A small network was shown many inputs. Here are its activations along a few directions, one row for each input.
Each table varies a few parts of the input and shows all the possible inputs, shuffled.
Descriptions start from the smaller parts, as in this example, which fits no table here: values(2) and (point or ring(9) or (line(6) and ring(8))).
Shared parts are said once, and a part with two or three values counts as separate values.

Other details of the inputs vary at random and push rows far along three fixed directions, the same in every table; ignore that.

Table:
r1: [  7   5 -18  39  47 -21   6  29 -13   0   0]
r2: [-20  44 -39   8 -26  60  65  20  -3 -37 -27]
r3: [ 36 -17  10  -8  11 -40 -49 -49   8  34   8]
r4: [  9 -36  52 -20 -28 -13 -36 -81  42  41  18]
r5: [ 10  56 -30  22 -20  60  35 -28  22  29 -26]
r6: [ 70  14  11  14  42 -50 -83 -25 -26  -6  -3]
r7: [  2 -31  19   4  27 -38 -17  -9   5   0   9]
r8: [-15 -22 -10   0   5 -42 -17  45 -26  -3  28]
r9: [  4  43   9 -29 -47  82  40 -70  53  -9 -45]
r10: [  3  -7 -46   9  42 -60 -30  67 -49   1   8]
r11: [ 28  67 -76  41  25   6   8  17 -28  13 -20]
r12: [  3  68 -21  11 -12  62  28 -14  28  29 -28]
r13: [ -8 -36  78 -12 -12  -5 -23 -33  26  -7  32]
r14: [-51 -72  33 -41 -44 -14  11  22   5   1  27]
r15: [-56 -63  48 -39 -55  18  36  25   3 -49  28]
r16: [ 48  15 -11   2  59 -57 -67 -13  -5  40  -1]
r17: [ 35  85 -39  42  38   9 -17   0  -4  33 -18]
r18: [-46 -51   7   9 -22 -10  38  56 -23 -40  27]
r19: [ 13  13 -22   7  47 -18 -12  33 -27 -18 -13]
r20: [ 13 -26  68 -24 -20 -13 -47 -89  48   0  13]
r21: [-25 -22 -34   7  42 -15  36  89 -46 -24  -7]
r22: [  3 -26  39   9  37 -23 -19   4   6   4  19]
r23: [-13  36 -33 -22 -11  69  64  28  -6 -29 -47]
r24: [-58 -71 -13 -33 -71   2  44  48 -33 -31  21]
r25: [  8  35  21   5 -55  54   7 -74  43  26  -3]
Each input here is: point or (line(4) and ring(6)).

Table:
r26: [ 52  51 -33  43  40  -5 -16 -66  24  48 -22]
r27: [ 24 -16  -9   2  13 -48 -43   1 -19  12   9]
r28: [-10  25 -17 -28 -26  63  50   4   7 -21 -43]
r29: [-15  -7  65 -45 -74  68  18 -79  54 -23  -6]
r30: [ 30  43   7  13  11  -2 -37 -56  31  42  -6]
r31: [  1 -37   3   5  25 -71 -48  15 -17  16  33]
r32: [-36   7 -55   2 -14  25  59  73 -32  -2 -11]
r33: [ 25  20 -10  10  49 -25 -27   2  -7  -5 -12]
r34: [-16  30 -38 -20 -53  54  41   1   2  -6 -36]
r35: [ 58  67 -32  22  18   8 -36 -49   1  28 -32]
r36: [-40 -14 -28  -2   9  16  59  84 -34 -30  -7]
r37: [-34  40  -8  -1 -32  83  69  12  19 -21 -33]
r38: [ 32  -3  -1  14  22 -45 -51 -22 -11  19  17]
r39: [-31 -18 -43  14 -12 -13  37  81 -43 -14  14]
r40: [ 51  71 -15   8  25  28 -17 -43  16   3 -45]
r41: [ 13   6 -23  31  22 -33 -19  20 -26  14  14]
r42: [-30 -18 -19  22  10   5  42  77 -39 -36   8]
r43: [ 12 -42  44  17  40 -61 -43   8  -3   0  39]
r44: [-33 -66  69 -49 -58   8   7 -25  26 -33  27]
r45: [-30 -79  57 -26 -17 -37 -10  12  -1 -30  44]
r46: [ 13 -50  -2 -11  23 -69 -47  16 -27  19  19]
r47: [  7  -4   4  17  50 -39 -22  24 -13  -3   7]
r48: [-27 -61  42  -6 -35 -30 -12   5   7   8  46]
r49: [-12   7 -38  21  11  29  65  18  -4 -22 -25]
r50: [ -8 -19  51 -32 -15  18  -2 -41  35  -2   5]
r51: [-35   7 -61  -4 -15  24  57  70 -33  -7 -12]
r52: [ 36   2  -4  13  43 -33 -37  -1 -22 -12  -8]
r53: [-14  51 -56   7 -29  52  53  27  -9  -7 -25]
r54: [-20 -26  58 -35 -82  35  -2 -72  45   5  22]
r55: [  1 -22   3   8  47 -50 -25  32 -21 -13  15]
r56: [-32  -5  56 -30 -84  61  16 -67  65  19   5]
r57: [-20 -39  51 -16  -5   5   5  -6  20   0  15]
r58: [-20   8 -36  11   6  20  44  60 -35 -41  -8]
r59: [ 53  74   1  34  46  17 -27 -50  19  15 -22]
r60: [ 43  79  -4  26  35  29 -10 -42  26  14 -28]
r61: [ 15 -23   3   2  12 -54 -43  -3 -12  14  24]
r62: [ -3 -58   5  -4  19 -81 -51  23 -25   8  37]
r63: [ 46  72 -11   3  43  30 -13 -46  25  18 -41]
r64: [-40 -83  54 -56 -64 -11  -5 -20  19   3  36]
r65: [ -6  -1  36 -12 -31  26  -4 -48  42  37   6]
r66: [ 24  42 -26  42  23  -3 -14  -2  -8  25  -1]
r67: [-25 -12 -41 -10   1   4  41  75 -41 -43 -20]
What is each input in this table made of?
> values(2) and (point or (line(4) and line(5)))
Changing only the values(2) part turns r55 into r31. The same change can be made to r29. Which row results?
> r38
Changing only the values(2) part turns r62 into r33. The same change can be made to r51. Which row results?
> r50
Which other rows does r30 become when the values(2) part takes its other values? List them by row number.
> r47
Which other rows does r43 become when the line(4) part takes its other values? List them by row number.
> r37, r42, r57

Table:
r68: [ 29  21 -42  11  40 -34 -29  37 -34  23  -6]
r69: [ 34  25 -33   9  63 -32 -35  33 -38   7 -12]
r70: [ 35  80  -1  10  23  54   9 -63  44   0 -53]
r71: [-56 -49  12 -52 -62  21  41  27  -6 -45   7]
r72: [  5  14  71 -16 -27  47  -7 -79  65  30   8]
r73: [ 24  17 -15  34  66 -27 -11  17 -12  26   4]
r74: [  2 -49  60 -14  25 -39 -38   7   0  -9  22]
r75: [ -7 -41  51   4  19 -44 -34  -1  12  11  47]
r76: [ 12  19  51 -28 -51  39 -25 -85  38  -7   0]
r77: [ 25  12 -44  50  31 -36 -16  18 -31  20   4]
r78: [  6 -59  41  -7  36 -52 -33  -4   1 -11  15]
r79: [ 15   5 -40  35  48 -40 -18  20 -19  33  -1]
r80: [  6 -60  11 -18   5 -61 -40  -7  -8  16  24]
r81: [  1 -55  27 -25  12 -54 -41 -17  -3  -8  20]
r82: [-31  30 -36  28 -19  47  64  54 -24 -29  -1]
r83: [ 27  16 -52  17  42 -45 -22  21 -26  15  -8]
r84: [-23  14 -69 -10 -23  33  60  70 -37 -10 -28]
r85: [ -2 -55  27 -23  -8 -65 -47  -7  -2   9  35]
r86: [ 31  15 -14  22  75 -29 -17  30 -23  -3 -18]
r87: [-40  20 -38  13  -8  38  74  59 -13 -23  -8]
r88: [ 27  27 -16  27  71 -33 -21  25 -16 -13 -14]
r89: [ 17  -4  37 -28 -50  32 -10 -85  34  -6  -6]
r90: [ 30  27 -38  27  21 -36 -34  20 -35   5   6]
r91: [-65 -56  20 -19 -47  22  63  27   9 -28  22]
r92: [  8 -61  45   5  10 -47 -28  -7  -7 -27  25]
r93: [-69 -59   9 -23 -69  18  52  25   5 -13  19]
r94: [ 12   0  54 -49 -37  39 -19 -88  49  13 -15]
r95: [-29  25 -25  -2  -5  47  57  64 -16 -45 -27]
r96: [ 37  68 -24 -10   6  53   2 -66  29  14 -53]
r97: [-42 -66   0 -33 -90  13  46  22 -16 -32  18]
r98: [ 36  87 -26  -3 -10  46  -9 -46  29  27 -36]
r99: [-54 -46  38 -21 -60  31  44  35  -8 -64  17]
r100: [ 31  78 -13  22  19  60  19 -64  45  32 -37]
r101: [-40  19 -51   8 -25  45  62  73 -27   1 -15]
r102: [-38  30 -58  15 -21  38  57  71 -24  -5 -12]
r103: [ 31  32 -29   8  54 -31 -38  21 -25   0  -8]
r104: [ 26  90 -17  34 -16  53  -5 -53  27  30 -23]
r105: [ -9 -64  39  -3   4 -55 -40  -5   2  34  38]
r106: [ -6  10  50 -16 -49  29 -15 -84  63  34   6]
r107: [  4 -56  39  18   6 -45 -21 -14  -1   1  44]
Changing only one part turns r78 into r79. The same change can be made to r74. Which row results?
> r101
Changing only one part turns r106 into r87. The same change can be made to r105. Which row results?
> r73
What is each input in this table made of?
> ring(5) and (values(2) or ring(6))
Which other rows does r92 become when the values(2) part takes its other values? List them by row number.
> r99
Which other rows does r90 become when the values(2) part takes its other values? List them by row number.
> r97
Start at r93 and move only the ring(5) part, one step at a time. The first step leads to r91. Which rows follow, in order?
> r70, r81, r83

Table:
r108: [ 17  25 -24  22  55  -6  -6  37 -32  19 -16]
r109: [  1 -11  20  -3 -38  18   7 -48  21  18  19]
r110: [ 16  24   4   7  20  31  -9 -26  19  18 -25]
r111: [ -5  43  -3   8   7  28  32 -11  15   5  -6]
r112: [  1  25 -42 -15 -13  23  17  -3   5   1 -22]
r113: [  7  33 -38   1   5  40  35  22 -22 -34 -25]
r114: [  2  13 -32 -16  -9   7   4 -14   4   3 -16]
r115: [ 28  51 -29  27   3  25  12 -42   7  27 -10]
r116: [-19 -20  20 -22 -38  11  24   2  -8 -41  -6]
r117: [  2 -34  13  -2  16 -25 -25  19 -24 -33  15]
r118: [  0  18 -37  20 -14  28  28  10 -11   8   0]
r119: [ 18   1  35   4  18 -21 -25   8  21  11  30]
r120: [-10  39  -7  14   3  30  20  -4  30  -6 -17]
r121: [-17  -4  25   4 -53  23  -4 -21   9  12  10]
r122: [-44 -50  27 -13 -21  -4  29   8  13 -25  28]
r123: [ 15 -14  41 -21 -20  14 -13 -58  30 -21  -2]
r124: [-38 -13  -3 -33 -53  18  12  18  -9  -8  -2]
r125: [-12 -47  40  -4  25 -49 -17 -11   6   1  46]
r126: [ 35  27  -2  -5  29 -27 -62 -30  -4  39   2]
r127: [-23 -24   5 -42 -42   0  12  -7   0   2   8]
r128: [  6  -3   8  14  33 -19 -24  21 -17  15  -8]
r129: [ 12  -6 -18   2  28 -17   7  22 -34 -29   0]
r130: [ 10   5  18 -12   2  34   6 -36  27  19 -14]
r131: [ -7 -36  16   2  15 -27 -11  26 -10   5   0]
r132: [-10  19 -12  -9 -15  39  29  31 -28 -34 -15]
r133: [ 16  14  27  10 -34   9 -17 -61  31  29   4]
r134: [ 16  21   9  23  41 -28 -24 -17  22   9   3]
r135: [-25   7  45  -5 -21  20  -4 -18  26  -1  10]
r136: [  0  -7 -33  21  44 -27  12  56 -25  -2 -19]
r137: [  7 -24  21   3  20 -20 -23  -6  15  10  -8]
r138: [  4  32 -39  24 -10  18  34  11 -19  14  -7]
r139: [ -6 -51  27 -10  18 -37  -5  14 -13  11  16]
r140: [ 25  36  14   6  12  18  -4 -46  26  28 -35]
r141: [ 24  -3 -21  -9  33 -44 -38  -5 -14  21  11]
r142: [ 14  27 -16  -7   0  36  26  -7  -7 -27 -19]
r143: [ 16  54 -42  -2   0  18  -8 -16  16  11 -38]
r144: [-44 -48   1 -16 -25   6  49  43  -8 -23 -11]
r145: [ 10 -11  17  26   4 -35 -49 -18   0  20  19]
r146: [ 16  -2  35 -17   4  19  -2 -63  34  25  -8]
r147: [-13 -46   4 -20  -2 -38 -38  10 -12   2  24]
r148: [-41 -30 -17 -38 -39  16  22  34 -23 -13  13]
r149: [ 32  -3  -4  12  37 -24 -33  -5  -9 -20  -3]
r150: [ 23   2  32   2  16 -23 -49 -16 -10 -11   2]
r151: [ -1  17  40   3   3  23 -20 -52  44   8  10]
r152: [-43 -19  26 -10 -31   7  35  10  11 -19  12]
r153: [-19   2  33  -9 -16  22  14 -15  29   1  14]
r154: [ 37 -16  32  -8  15 -31 -40  11  -4 -12  22]
r155: [-22 -38  13 -24 -28  19  39  60  -4  -9   8]
r156: [-35 -37  -6 -35 -44  -9  14  17   1 -16   2]
r157: [-41 -21  11 -11 -19  24  41  21   8 -21  19]
r158: [-11   0  -4 -35 -37  17   4 -11   9   9  -2]
r159: [ 34  22 -23 -11  12 -18 -30  17  -3  23   4]
r160: [-13  -5 -10 -35 -30  13  15 -20   5   3  -1]
r161: [ 27  22 -45   2  41 -26 -30   6 -18  21  -4]
r162: [  8  15   4  -5   5  30  13  -7  12  17 -20]
r163: [-38 -38  12 -36 -47  -3  -7   7   3 -11   8]
r164: [-18  23 -63  34 -11  34  40  53 -34  -9 -10]
r165: [  0  -6  24 -16 -25  16  -1 -22  18 -32 -13]
r166: [-43 -34  25 -15 -22   3  38  30   1 -17  28]
r167: [ 35  45  12   4   2  21 -21 -43  16  -8 -29]
r168: [ -9 -31  47   0  28 -34 -36 -12   6   7  45]
r169: [  6  -3 -13  15  33 -21   4  35 -20   8 -15]
r170: [ 10  70   1  19  23  37   1 -20  17  18 -11]
r171: [ 13  -8 -30  -3  21 -32 -32   6  -7   9   1]
r172: [ -1  72 -18  27  20  39  12  -3  19   1 -27]
r173: [  6   6  -6  16 -27  25   1 -32  23  12   2]
r174: [-21  -9  22 -10 -16  27   9   0  16  -1 -18]
r175: [-32  18 -15   8 -11  22  49  39  -3 -19  -6]
r176: [-21 -24 -19  21  35 -29  10  56 -15 -19  21]
r177: [ 21  16 -33  41  23 -32 -15   9 -13  15  -2]
r178: [ 26 -12  33 -11  11 -26 -27 -32  -2  -9   8]
r179: [  3 -57  34  -5  22 -32 -31  -9  12   9  14]
r180: [  5  -5 -25  -5  14 -44 -22   8 -11   4  -5]
r181: [ 19   8 -29  36  22 -28 -16  22 -27  23  14]
r182: [ 14  -5  -7   6  36 -20 -18  27 -39 -24   9]
r183: [  1  14 -29   7  16  27  35   9   0   0 -33]
r184: [  1  23  43   3  -6  14 -16 -48  46  13   3]
r185: [ 11  10 -30  21  59  -8  -3  41 -35  12 -10]
r186: [-10  18 -68  31  -9  24  50  47 -28 -10 -11]
r187: [-20 -38   9   8  22 -33   1  27  -2 -16  29]
r188: [-29 -57  34 -29 -24   3  27  17   0  -1  12]
r189: [ -2  18 -66   6  20 -29   7  61 -44  -2 -16]
r190: [  2 -14  -7 -12   4 -47 -28   0 -14  10   5]
r191: [ 12  42 -29  29 -12  18  14 -24  11  13 -22]
r192: [ 18  31 -55  50  28 -19  -7  29 -21  11 -12]
r193: [-27 -17 -11  10 -43   3  33  20 -17  -4   7]
r194: [ 50   2  30  17   2 -30 -55 -29  20  41  32]
r195: [-23 -32  15  -7 -51   8  24   1  -2   5  25]
r196: [  2 -21   1  20  10 -27 -26   6 -23  17  34]
r197: [  1  24 -23 -14 -19  10  -7  -5   4   9 -20]
r198: [ 20 -30  39 -12  12 -34 -39 -15  -5 -12  19]
r199: [ -2 -16  17 -20 -18   8  16   6 -11 -30   4]
r200: [ -6 -41  17  16 -15 -41 -28   7 -10  11  30]
r201: [  8  48 -12  13  24  29  24 -16  17   5  -5]
r202: [  7  29 -16   0  -6  23  23  -5  -1 -33 -33]
r203: [  8 -17 -24  30  15 -36  -9   8 -18   8  18]
r204: [ 25  19  37 -12 -14  13 -18 -56  24 -11 -15]
r205: [  6 -25  10  -3   9 -30 -12  12 -13 -32   1]
r206: [ 10  -9  28 -18 -17  16  -1 -49  21 -26  -7]
r207: [ 27  42  -9 -19  -3  10 -18 -46  19  32 -14]
r208: [-12 -20   7 -18  -6  25  33   3   4   2  -5]
r209: [ -1 -25 -32  16  45 -26  13  56 -29  -4  -6]
r210: [-31  -1   9   0 -12   9  31   4  19 -19   1]
r211: [ -8   6  18 -12 -24  29   3  -7   3 -34 -15]
r212: [  2  37 -12  18 -25  38  12 -10  -4  22  -3]
What is each input in this table made of?
> values(5) and (point or (line(4) and ring(5)))
Changing only the values(5) part turns r118 into r113. The same change can be made to r115. Which row results?
> r129
Changing only the values(5) part turns r172 into r163. The same change can be made to r187. Which row results?
> r112
Start at r135 and move only the ring(5) part, one step at a time. The first step leads to r170. Which rows follow, in order?
> r168, r151, r172
Which other rows does r179 become when the values(5) part takes its other values? List them by row number.
> r149, r171, r173, r176
Which other rows does r165 become when the line(4) part takes its other values? List them by row number.
> r202, r205, r211
Start at r141 and move only the ring(5) part, one step at a time. The first step leads to r112. Which rows follow, in order?
> r156, r189, r207
Which other rows does r121 become when the line(4) part takes its other values? List them by row number.
> r133, r193, r200
